These are the activations of a small neural network, seen along a few directions. Each row is one input.
In each table, some parts of the input vary, and every possible input appears once, in random order.
A made-up example of a description, with smaller parts first: one of 2 separate values, together with either a single point or one of 9 places along a line or (one of 4 places along a line, together with one of 5 places around a ring).
Shared parts are said once, and a part with two or three values counts as separate values.

Other details of the inputs vary at random and push rows far along two fixed directions, the same in every table; ignore that.

A family of inputs:
x1: [ 40  23 -55 -52 -62 -23  14  16  -9   1 -17 -54]
x2: [-36  22  45  47  66  21   1  -2   5   7  22 -71]
x3: [ 41  15 -81 -42 -29   3 -16  15 -32 -21 -16 -41]
x4: [ 41  39 -74 -74 -45  13   0  19   3 -17  10 -14]
x5: [ 25  32 -69 -60 -71  -7  22  20   7  -4   2 -31]
x6: [-43  13  46  20  77  45  33  -4 -39   5  27 -47]
x7: [ -8 -54  66  30  -1 -41 -32 -10  -3 -23 -19  90]
x8: [ 39  35 -72 -39 -47   9   6   4 -55  17 -31 -23]
x9: [ 31  14 -48 -44 -69 -11  -1   7   3 -14 -43 -63]
x10: [ 11 -10 -19 -18 -73 -22  -9 -10  37 -15 -15  16]
x11: [-38  32  37   9  87  28  55  35 -32  -3  38 -38]
x12: [-38  -5  16  38  73  63  24  12  31  -7  43 -36]
x13: [ 15 -41  46  46 -16 -70 -57 -29   7  17  14  65]
x14: [  5 -73  42  56  -4 -43 -66 -44  24 -22  -9  79]
x15: [ 31  25 -65 -36 -54  22 -10  -3 -44   2 -57 -30]
x16: [-33  27  32  10  83  35  51   6 -53  20  52 -47]
x17: [ 15 -69  18  37 -11 -30 -36 -15  33   4  34 102]
x18: [  3 -18 -16 -32 -35 -17 -15   3  10 -14 -64  34]
x19: [  1 -31  39  38 -15 -34 -21 -19  24  39  -9  91]
x20: [-39  29  36  15  72  51  29  -1  42 -12  51 -32]
x21: [-10 -40  50  46 -16 -20 -34 -26  36  24 -32  83]
x22: [-50  32  26   3  88  29  64  24   5  17  18 -35]
Description of these inputs: one of 2 separate values, together with either one of 5 places around a ring or one of 6 places around a ring.
Question: The inputs of x19 and x21 match in every part but the choice among 2 separate values. If x3 is changed in the same way as x19 into x21, which row does it become?
Answer: x14

A family of inputs:
x23: [  7  12 -24  -8  -2   9  -1   8  12  -6   5 -39]
x24: [-24  14  31  17  38   4  34   2   0  15  38 -18]
x25: [-36 -39  93  79  60 -14 -22 -29  -8  10   2  39]
x26: [ 16 -10   0 -11 -39 -30 -14  -9   3   9 -12  44]
x27: [  1  14 -13  -9 -12   7  10   3   9  -4  -4 -42]
x28: [ -7  11 -20 -10  -3  22   9  12  16  -6 -20 -27]
x29: [ 10  16 -26 -19   1  17  12  10 -15  -2  21 -13]
x30: [ -1  16 -20 -22   1  16  22  19  -6   5  -6 -11]
x31: [  2  15 -20 -27   6  16  16  17 -13  -8   5  -9]
x32: [ 13 -29  -4  -5 -34 -18 -32  -9  19 -19 -21  41]
x33: [ 27 -17 -12  -6 -32 -37 -22  -5  -1   2   9  43]
x34: [ -3  21 -13 -10  -9  14   7   3  15  -1 -15 -35]
x35: [-27   2  26  30  48  28  11  -5  22  -2  36 -21]
x36: [ 22 -26   2   0 -22 -33 -30 -16 -53   7 -36  48]
Question: The inputs of x30 and x28 match in every part but one. If x36 is changed in the same way as x30 into x28, which row does it become?
Answer: x25
Question: What do these inputs look like to the network?
Answer: one of 2 separate values, together with either a single point or one of 6 places around a ring
Question: Change only the choice among 2 separate values in x24. List by row number the other rows that result.
Answer: x27
